Each row below holds a small network's activations on one record, seen along a few directions.
Each row is followed by the record's values for the fields D, E, N, M.
A field that a record lacks is written missing.
The largest differences between rows may come from other fields.
Strong random noise was added to every row along 12 fixed directions; ignore it. To show where, here is one row again and again, with new noise each time:
[ 235  226  -93  284 -342  422 -269 -311  -63 -244  -90   38  264 -321
  -92 -485  143  305   19 -270  119 -480 -110  135  200 -138 -121 -178
  -11  258 -369]
[-256   78  133 -362 -138  194  -30  491 -125  254   49 -160 -186  176
  396  -51  213 -452   77   74  479 -185  122 -150  517  164  112 -518
  228 -613  215]
[-370 -155  402  454 -413  181  385  -59 -275   50  -88  603 -311 -388
   92 -725  144 -124   83   15  420 -133  507  199  240  -94  244 -126
  163  139  630]
[  90 -329  416  428  155  463 -263  -16  248   42  239 -232  -30  -43
   77   46 -434  -96  178  -79 -212 -242  292   94  408  -91 -290  213
  459  247  401]
[ 115  237 -509   15  233 -320   91 -124  208  155  -98 -309 -415   82
  126 -134   75 -441    4  208  215  174   42 -117  -79   62  -57  131
 -404  -79 -142]
[ -85  325 -223 -113    6  173  288  253 -280  -91  -19 -122 -147   90
  130  -64   23 -348  223  187    4  100  -70 -439 -107 -316   71 -353
 -212 -106  412]
[ 170   46 -310   -1 -137  -51  -63 -115  -79   -9   66  -59  -75 -193
 -138  -98  168  -64 -125  -83   74  -53  -28  -85  265  -47 -153  -28
 -160 -199   50]
[ 123 -124 -174  -20  285   57   94  197 -274  509  201 -123 -234  241
  255  194   76 -398   65  -21 -514  222 -108  212 -140  124  -50 -284
 -257 -229 -242]
[  82  155 -297   83  -32  149 -159 -136  119  -39 -114  -79 -290   70
  274 -271  -28 -244   94  188  343 -140  300 -228  179  -50  -60  -48
   56   59  171]
[ 436   79  321  303 -115  113 -145   78 -314  185    5 -375  138 -277
 -436 -358  117  274 -135 -140  298  118 -214  339 -286 -463 -206  -16
  -76 -103 -423]
[ 236  -86   65  285 -171  162 -258 -378  -38   14  154   13  -58 -473
  -41 -561  246 -226   58 -423  388 -366  -66  526   61  -78 -224   41
 -410  228 -400]
[-198  473  123  100  209  557   58  352  213 -350  -77 -381  415  128
   95   65 -429  283  377    0   96 -103 -411 -481 -161 -473   94 -563
   32  -22  125]
[  50  157  179  208   71  -81  300  132 -151  367 -267 -186 -429  176
   85 -218    8   -9  -11  456 -116  261  274  217 -434   22   -6  196
  367   45 -120]
[ 408 -146 -198  273   44  252 -347  -45 -120  483   83 -178  -25  167
  159  -84  101 -140 -116 -120 -361 -116  116  270  462  226 -108 -177
   45  -62 -491]

[ -76  130  138 -239  -17   62  132  398 -281  188   54 -219  175  197
   19  148  111 -120   58   18 -133   69 -216  -82  -64  -44  137 -361
  -25 -217  -66]  (D d1; E e1; N n1; M m1)
[ 215 -286  232  104  106  -77 -401   15  176  451  201 -373    0   -7
  -70   22  147 -232 -169 -245   42 -102   -7  430  449  236 -157   52
   53 -275 -480]  (D d2; E e1; N n2; M m1)
[-136    6  571  345   69  -70  748  377 -538  490  124 -191  -32 -106
 -238 -170  285 -439  129  -98 -772  278 -269  538 -244  -30  238  -62
 -304  114 -231]  (D d1; E e1; N n2; M m2)
[  78  -33  284   -8   34  318 -234  -62  149   74  212  -31  274 -103
   83   50    5  104  250 -449  -59 -322 -391  585 -207   35 -217 -159
 -187  -38 -661]  (D d2; E e1; N n2; M m2)
[-694  142  -40 -392   51 -129  114 -176  717 -423  -19  299 -159  -98
  407  220 -123  233  173  -54  311 -343  -94    6 -185  389   35 -105
  249 -127  122]  (D d1; E e2; N n2; M m2)
[-145  332  283 -144 -276  260 -195  134  100 -130 -305  -55  231  215
  180  -89  -62  350    8  166  323 -334  109  -36  169  176  159 -100
  591  -50 -306]  (D d2; E e1; N n1; M m2)
[  85  277    0 -273 -481  -86  214   20 -591  -59  -45   -7 -407   72
 -139 -264  321 -553   90  324  262   40  359 -168 -322 -383  -27  103
   52  131  508]  (D d1; E e2; N n1; M m1)
[  71  -18  279  -93  266  306 -119  155 -119   80   -6 -132  -20  184
  380   22  -75  -24  240   34 -120  -38 -155  254 -542   17  -27  -27
   33  224 -431]  (D d2; E e1; N n2; M m2)
[ -92 -169 -172 -159  177  -30  -27  -54   42  -24  166   84 -108   67
  178  269  -20 -332  105 -102 -349 -122  -11  -20  243  281  -28    9
 -129   45  166]  (D d2; E e2; N n2; M m2)
[ 349  -81  438 -132 -350  105 -382  280 -614  140  213 -291  130  113
 -366   -2  138 -144 -167  -34  498  113  133  -47  -34 -650 -105 -182
  229 -285  233]  (D d1; E e2; N n1; M m1)
[ 161 -641  448  350 -176 -211 -149 -172 -281  349  183  412  -26 -411
 -361 -259  125  394 -369 -390  213  215  156  640  -58  -52  -44   87
    3 -203 -116]  (D d1; E e1; N n2; M m2)
[ 237  144  -65 -494 -143   54 -103   54 -435  -96  164 -202  149   33
 -166  300  304   15  -57 -155 -491 -128 -450  190 -496  -58 -297 -186
  -46 -122 -410]  (D d1; E e2; N n2; M m1)
[-105 -227  322  -29   47 -125  124   59 -118  301   62  280 -230 -209
  160 -207  184 -105   39  -96  327   85   38  492 -316  115   41  -13
 -162 -144 -162]  (D d2; E e1; N n2; M m2)
[ 249 -420 -242 -154  130 -216 -529 -418  174  114  234  301 -137 -230
   65  -30  109   41 -143 -392  763  124  -73  395 -348  -38 -210   16
 -588 -236 -427]  (D d2; E e2; N n2; M m2)
[ 348   44   -4 -331   94  120 -376 -114    5 -116  203 -458  -49   75
  112  158   77 -345   94  -66 -258 -292 -222  170 -200   86 -427  245
  -13  290 -467]  (D d1; E e1; N n2; M m1)
[ 253   97 -101 -529 -363 -205 -172   79 -340 -126   65 -279 -309 -197
 -234  -23  414 -412 -137  173  308 -150  139 -244  237  -94 -352  264
  223 -342  393]  (D d2; E e1; N n2; M m2)
[-332   -2   33   35  338   -9  -35 -136  592 -416   26  135  146 -176
  172   43 -357  192  225 -157  546  -81 -272  -35 -358   -2    2   96
 -350  118  -99]  (D d2; E e1; N missing; M m1)
[ 229  412 -351  234  -32   27 -199 -412  184 -343 -333   18   17 -285
 -102 -645   46  396   36  -24  870  -32 -137   31 -587 -401  -25  -48
 -452  276 -528]  (D d2; E e2; N n1; M m2)
[ -16   -5   94 -473 -289  -53  -44 -103 -368 -210   13  473  -86  -76
   64  109  120  489   -7   63  423  107  -19   97 -887 -212 -131  -50
  113 -212    1]  (D d1; E e1; N n1; M m1)
[ 126  130  -22 -283  211  227 -497   77  489   46  210 -832   10  272
  250  249  -64 -615  158 -145  -30 -477  -81   22  573  295 -311   70
  126  -49 -295]  (D d1; E e2; N n1; M m2)
[ 213  281 -534 -231  -95  271  -45   32 -228  -19  143 -152  241  253
  -24  376  197  -94   57 -171 -757 -137 -292 -210  253   30 -135 -405
 -166 -210 -276]  (D d1; E e2; N n2; M m2)
[ 153 -370  294  277 -107  194 -140 -291  -62 -174  382   76  -10 -428
 -237 -178  -71 -238  106 -386  -13 -196  136  335   93 -299 -345  249
 -178  309  375]  (D d1; E e2; N n2; M m2)
[  74  261 -229 -674  196   77   86   23 -230  -62  148 -247 -240  259
  390  429  162 -426  356  115 -822 -145 -427  237 -881  280 -354   67
  -82  283 -578]  (D d1; E e1; N n1; M m1)
[ 596  324 -296   95   89   -6 -232  217 -165  175   27 -786  200  265
 -208  -69  119 -755    0   47   -6   17  -44 -298  513 -224   31   41
 -489  168 -296]  (D d2; E e2; N n2; M m2)
[ 159  114  -40 -176  320  483 -200  198 -140  -34   76 -218  -41  509
  453  294 -289 -305  373  143 -313   42  -64 -250 -438 -301 -117 -277
   83  237   63]  (D d1; E e2; N n2; M m2)
[-172 -184  770   85 -160 -283  481  111 -307  328   99    1 -555 -275
 -142 -423  323 -724   86   96  225   -2  313  677 -235   68  -23  605
  -34  270  222]  (D d2; E e2; N n1; M m1)
[  49  -73  311  208   -7  277   -7  146 -196   -2 -293  216   69   49
  151 -131 -176  577  -27  269 -120   80  209   78 -246   61  109    9
  546  146  -44]  (D d2; E e1; N n2; M m2)
[-114 -151 -358  564   76 -433  139 -343  319  277 -233  452 -149 -122
   52 -442   41   50 -264  -18  406  278  257  180  247  350  429   37
 -467  -58 -235]  (D d2; E e1; N n1; M m2)
[-106  187  184 -278 -217  -83   78  124   -9    8 -115  -18   26   -6
  -90  103  226  263  -51   40  104 -117  -40  164   33  180  -83   53
  351 -333 -181]  (D d2; E e2; N n2; M m2)
[  -2 -286  443  453   81  140   33  -15   52   11  253  -34   58 -306
 -261 -165 -156 -215   93 -247    5  -57  103  158  294 -285    1   77
  -93  228  411]  (D d2; E e2; N n2; M m2)
[ 437  -56 -169   99  233  249 -431   21   32   12   19 -453  -46  206
  -12  104 -300 -123   34  132   38  143  134 -343   -3 -363 -217   31
   87  133  222]  (D d1; E e2; N n1; M m2)
[ 111 -141   25   58 -143  -49 -195 -264  180   -8  106  -47  122 -276
 -159 -129  105  -33 -121 -296  -15 -322   -9  207  430  196 -132  195
   34   94 -164]  (D d1; E e1; N n1; M m2)
[-242  159  457 -116  -18 -208  424  217  143  -20  -92 -257 -304  124
 -232  266 -164  191   58  416   17  273  197   -6 -473 -148 -166  413
  631 -258  430]  (D d1; E e2; N n2; M m2)
[-283    2  256 -322  -77 -296  213  554   46   69    2 -347  -31  115
 -223  245   -6 -151 -220  289  316  157  186 -437  737   93  170   74
  442 -612  666]  (D d2; E e2; N n1; M m2)
[ -17 -172 -341  388   38 -235   56 -301  177  418 -236  624 -213  126
  276 -176   30  347 -104  121  268  362  317  355 -177  310  209   -1
 -220 -131 -530]  (D d2; E e1; N n2; M m1)
[-127  560  131 -153  -81  450   33  224   40 -391  -13 -500  480   81
 -103   42  -80   -6  296 -110 -217 -411 -454 -321   63 -301   73 -451
  129  180  -37]  (D d1; E e2; N n1; M m2)
[ 266  -18 -156  -67 -602  661  -31  -18 -821   20  163  601   64  -20
  258 -277  424 -306  235 -149 -346 -318  211  157  221  -59  -98 -280
 -173  176   69]  (D d2; E e1; N n1; M m1)
[ 651    7 -572 -168 -105   46 -336  -94 -494  -35  118  -86 -184   73
  -96   27  103 -184 -136  107  -17  254   85 -367 -242 -491 -266  -79
 -263  -93  181]  (D d1; E e1; N n2; M m2)
[ 241 -193 -265  177    5  143 -577 -402   91  -80 -184  405  -19   -4
  216 -208 -172  486 -101  -45  440   -5  164   73 -283  -57  -33 -132
   65  135 -322]  (D d2; E e1; N n2; M m2)

Which values does each new row have?
[-245 -209  516  -10   39  207 -130  141  329 -149  214 -114   70 -100
   40   92 -191 -153  193 -213  419 -302    8   31  365   44 -129   53
  213  -80  391]  (D d1; E e2; N n1; M m1)
[ 155  143 -359  354  189  104  268 -146  250  203 -287  -39 -469  329
  468 -112 -136 -482  284  518 -522   60  588   -5  210  408 -110  688
  123  534   50]  (D d2; E e1; N n1; M m2)
[-531   72  -84 -140  201  -32  108  187  440  283 -306  303 -209  472
  666  163 -137  265   77  254  136   21  191  -49  -20  540  337 -503
  492 -446 -164]  (D d1; E e1; N n2; M m2)
[ -94 -545  526  616  185  285   60  221 -191  239  120  283  282 -121
 -191  -62 -387  460 -100 -242 -283  278   -1   43   92 -310  252 -386
  206   11  374]  (D d1; E e1; N n1; M m2)
[  50 -140  449  207   50  396 -282  240   91  116  -41 -133  262 -108
  111 -236 -126  117   -4 -139  249 -266    6   82  448   56   77 -132
  282   72 -113]  (D d2; E e1; N n1; M m2)
[ 232 -273 -491   77  253 -530  -65 -235   97  488  -56   79 -264  -79
   -8  -69  270  -52 -448  -78  -39  261  -25  302  110  515   68   30
 -332 -235 -574]  (D d1; E e2; N n1; M m2)
[ 214  412 -429 -322 -177  126  -53 -240 -161 -333  -99  -70  101   35
   71  -67  249 -240  160  -22 -350 -338 -186 -137 -141   22 -109   74
 -266  402 -367]  (D d2; E e1; N n2; M m2)
[ 256  -57  -17  204   57   56 -167 -153  -95  118  -24  -53 -126   41
  -46 -138   20 -115  -70   59 -122   59  140  101  -23  -91  -44   90
   27  236  -92]  (D d2; E e2; N n2; M m2)
[ -49 -321  -89 -149  -69 -315 -118 -208  100  -80  278  272   65 -206
 -173  278   22  -28 -133 -317   34  -55  -85  168  136   89 -201  240
 -283 -206   77]  (D d2; E e1; N n2; M m1)
[ 643  110 -541  311  331 -236 -191   21 -268  552 -203 -234   47  271
 -216 -190   63  270 -316  119  317  760 -114  -11 -438 -381  161 -326
 -634 -307 -712]  (D d2; E e2; N n1; M m2)
[-353   76 -484  233  212 -698  267 -545  648   32 -261  432 -103 -109
   27 -109  -45  400 -159  -23  374  292  -55  137 -434  316  315   68
 -525  -24 -418]  (D d1; E e1; N n1; M m1)
[-411  343  108 -512  -74  -15  194  -31  304 -526  -12  -46   26 -283
  193  -63  127 -144  340  -86  251 -496 -389  108 -265  243  -92  124
  -62  135 -200]  (D d2; E e1; N n1; M m2)
[ 148 -102 -335    7   45 -237  108  -62 -106 -107  140   35  -35 -335
 -354  -17   65 -150  -78 -111  218  329 -107 -254   71 -359 -126  127
 -581 -143  413]  (D d2; E e2; N n1; M m2)
[-136  -91  285  497   -9 -173   69   11   89  213 -144  157   85  -43
  -53 -430  -45  -36  -76 -127  644  190  123  138   61 -169  387 -129
 -326   57  -87]  (D d1; E e1; N n2; M m1)
[  14   66  -19  -78 -391  510  -24  -65 -384 -133  275  202  157 -282
  162 -278  415 -638  291 -396 -317 -627  -38  152  612  159  -83 -145
 -380  349  -13]  (D d2; E e1; N n1; M m1)
[ -54  181 -121  -36 -246  193  184  -14  -90 -354   17  191   46 -300
  -49 -200   81  -16  252  -50  290 -107  -20 -227  105 -258  -73   34
 -278   19  436]  (D d2; E e1; N n1; M m2)
[  31 -392 -261   54  365  220 -298 -181  297 -276  471   61   66  -55
  220  337 -423 -401  298 -338 -102  -52  -91 -308  263 -120 -222   69
 -533  227  575]  (D d1; E e1; N n1; M m1)
[ 142   82  115  160  -72  246   40 -356  138  -77  -26 -215 -397   31
  230 -206   28 -667  383  165 -369 -404  447  274   47  121 -358  642
  210  753  114]  (D d1; E e2; N n2; M m2)
[-172  -22  423 -420  247   57  199  671 -438  342  148 -387 -282  447
  168  380  -91 -335  136  306 -134  406  -22  -69 -584 -236   55 -353
  316 -398  314]  (D d1; E e2; N n1; M m2)
